A small network was shown many inputs. Here are its activations along a few directions, one row for each input.
In each table, some parts of the input vary, and every possible input appears once, in random order.
A made-up example of a description, with smaller parts first: one of 2 separate values, together with either a single point or one of 9 places around a ring or (one of 5 places around a ring, together with one of 6 places along a line).
Shared parts are said once, and a part with two or three values counts as separate values.

Other details of the inputs vary at random and push rows far along two fixed directions, the same in every table; ignore that.

Rows:
r1: [ 11   1   3   2   9   2 -12   5  -9 -11  -9  13  -1  28]
r2: [  9  -2  -2  -4   2   0  -9   9  -7 -14   6   9  -8  13]
r3: [  2   4  15  15  19  -4  -3   3 -29 -23  -7 -13  -3  17]
r4: [ 15  -9  -8   5 -21   4  -9  -5   3  -6 -23  12   4  28]
r5: [ -7   3   1   1   1  19   8 -13   7   4 -24  -3  -3   9]
r6: [ -2   6  13  26  -4 -10 -21  13   9   4  -5  -1   9  13]
r7: [  8   1  -6  18 -27  -1 -31  13  33  11 -17  28   6  29]
r8: [-12  12   1  10   6  11   9 -20   1   2 -32  -2   3   7]
r9: [  1  -4   7   5   0  12   4  -7  -3   4 -26 -10   4  20]
r10: [  7   0  -8  -4   0 -14  -5   2  -2   3   3  20   7   1]
r11: [-11  -4   3 -17   8 -13  13  10   0  13  54 -19  -3 -55]
r12: [ -9   8 -37 -52  -2 -19  12   8  37  33  64  39  -6 -72]
r13: [  1  13 -57 -15 -47  -9  -8 -15  58  23 -20  74   3  -6]
r14: [  5   3 -15   7 -13  -2  -5  -9   0 -11 -22  24  -2  16]
r15: [-14  -8  34   5  23  16  19   2 -27 -10  19 -62  -9 -20]
r16: [ -1   3  -8 -13  -1  11   6  -7  14  11 -10   7   1   3]
r17: [  9   0 -17   2 -19 -10  -6  -6   7  -1 -12  24   6   8]
r18: [ -6  -9  18   2   5   8  10   1 -10  -2  16 -38  -3 -16]
r19: [-13  -4  64  36  48  11  21  -5 -64 -21 -17 -93   7  13]
r20: [ 15  -6  -9  -4 -10  -3 -11   2   4   2 -10  23   6  22]
r21: [  8  -8  -2   0  -7   5  -2   2  -9 -14  -4   1  -8  12]
r22: [  4   9   9  12  19  -6  -7   0 -20 -15 -14   4   3  23]
r23: [ -22   -3    1  -42   22  -19   26   20    0   15  107  -28  -17 -106]
r24: [  2  -6   2   6 -13  11   1  -5   7   4 -19  -8   3  13]
Description of these inputs: one of 2 separate values, together with either a single point or one of 5 places around a ring or one of 6 places around a ring.
- Which other rows does r1 become when the place on the ring of 5 takes its other values? List them by row number. => r2, r4, r20, r21
- Which other rows does r18 become when the choice among 2 separate values takes its other values? List them by row number. => r13

Rows:
r25: [  9   0  -9 -13   5 -27 -13  24  -3  -4  46  21  -3 -20]
r26: [ -6   5   5  15   1  13   7 -19  -3  -1 -41  -8   6  21]
r27: [ -3   1  -9  -6  -9  -4   2   0  13  10  10   8   0 -17]
r28: [ -3   4   2  12   0  14   7 -19  -7  -8 -38  -6   1  22]
r29: [  7   6 -13  -9   6 -18 -10  10  -2  -5  16  30  -1  -3]
r30: [  7  -4  11  17  -3   4 -12   4  -6  -9 -18  -5   3  30]
r31: [ -2   5   9  14   3  11   0 -10  -2  -2 -32  -7   5  24]
r32: [  3   1   2  13  -2  14   2 -17  -9 -10 -44  -2   3  33]
r33: [  0   0 -10 -16  -1  -3   0   6  13  11  18  13  -3 -15]
r34: [  8  -4   6  16  -6   7  -7  -6  -9 -11 -31  -2   4  34]
r35: [  2  -1 -12 -16  -4  -3  -3   8  14   8  19  18  -4 -12]
r36: [ -1   1 -11  -5 -10  -2   1  -3  12   7   2  11   1  -9]
r37: [  3   1 -16  -2 -16   0  -2  -6  13   1 -10  19  -1   4]
r38: [  7  -3 -16  -7 -16  -3  -4   0  11   1   0  20  -1   1]
r39: [  3  -4  -5 -11  -5  -8  -6  15  11   8  28   7  -2 -16]
r40: [  5   0   6  12   2  13  -3 -10  -9 -10 -35  -1   2  34]
r41: [ -4   1  -6  -7  -6  -7  -1   7  15  11  21   4   0 -22]
r42: [  7  -5  -8 -12  -7  -6  -7  12   7   1  23  13  -4  -9]
r43: [ -1   3   8  24  -6   7  -6 -11   0  -3 -37  -4   8  27]
r44: [-18  -4  59  24  46  11  21   3 -51 -15  12 -90   0 -11]
r45: [  2  -1 -15 -20  -3  -3   4   0   8   5  15  16  -4 -15]
r46: [ -7   5 -10  -9  -2  -2   6  -5  14  12   7  10   0 -19]
r47: [-18  -7  39  -8  43   0  29  10 -41  -6  55 -74  -9 -53]
r48: [  0   0  -6  -6  -7  -6  -5   9  14   9  15   9   0 -11]
- The inputs of r28 and r37 match in every part but one. If r44 is changed in the same way as r28 into r37, which row does it become? => r41
- Describe the family of inputs behind these rows. => one of 2 separate values, together with either a single point or one of 11 places around a ring
- Which other rows does r38 become when the choice among 2 separate values takes its other values? List them by row number. => r32
